Each row below holds a small network's activations on one input, seen along a few directions.
In each table, some parts of the input vary, and every possible input appears once, in random order.
Descriptions start from the smaller parts, as in this example, which fits no table here: one of 3 separate values, together with either a single point or one of 11 places along a line or (one of 6 places along a line, together with one of 8 places around a ring).
Shared parts are said once, and a part with two or three values counts as separate values.

Other details of the inputs vary at random and push rows far along two fixed directions, the same in every table; ignore that.

A family of inputs:
row 1: [ 13 -18  18  11 -28  13 -15 -15   1 -37  -3  -2  24  -4]
row 2: [-21 -13 -21  17  -4   5  -6  18  18  31   4   8   9 -18]
row 3: [ -2  21   5   6  34 -12  21  16  -1  36  -7   2 -29   7]
row 4: [  9  13  -6 -15  14  -3  18 -11 -12 -13  10 -11 -21  17]
row 5: [ -5  -2   2   1 -31 -10 -17  -4   9  -8   3   6   7 -19]
row 6: [-10 -17  14   1  -3   3  -1  17  16   6   6   8   8 -19]
row 7: [-10  18 -27 -14  30 -14  14   6  -3  33   5   1 -22  10]
row 8: [ 12  23   0  -3   8  -7  15 -14 -13  -9   1 -10 -26  12]
row 9: [ -8 -13  -2 -17 -20   0 -18  -3   4 -14   3   6  19 -11]
row 10: [ 19  19  25 -16  23  -9  12  -3 -15  -7  -7  -1  -8  24]
row 11: [  9  -7  19  23 -41  10 -10 -12   0 -37   5  -5  12 -12]
row 12: [ 26  15  12 -21   4  -1   6 -26 -21 -33  -2 -10  -8  23]
row 13: [-26 -13 -25  34  -2  -1  -8  26  24  57  -9   9   2 -29]
row 14: [ -6  -9   0   3 -19   8 -18   1   4 -12   3   3  22  -4]
row 15: [ 17  29   0  -4  15  -6   0 -13 -19  -6  -3  -4  -4  30]
row 16: [  3   7 -11   5  26   8  16   0 -13   7  -2  -9 -12  21]
row 17: [ -1 -11   3 -12 -20  -5 -20  -9   6 -10  -5   8  21 -11]
row 18: [-29 -40 -29   5  14   9   3  23  23  46 -12   4   3 -29]
row 19: [  4 -17  34 -12 -23   7 -14   2   3 -37   5   5  24  -9]
row 20: [  5  14 -12   9  23   5  22   0 -11   6   6  -9 -20  20]
Description of these inputs: one of 4 places along a line, together with one of 5 separate values.
Q: The inputs of row 5 and row 8 match in every part but the choice among 5 separate values. If row 17 is changed in the same way as row 5 into row 8, which row does it become?
A: row 12
Q: Which other rows does row 2 become when the choice among 5 separate values takes its other values? List them by row number.
A: row 4, row 6, row 7, row 20
Q: A walk changes only the place on the line of 4. It starts at row 1 and steps to row 16. List the rest of the walk in order.
A: row 20, row 11
Q: Which other rows does row 14 become when the choice among 5 separate values takes its other values? List them by row number.
A: row 9, row 16, row 18, row 19
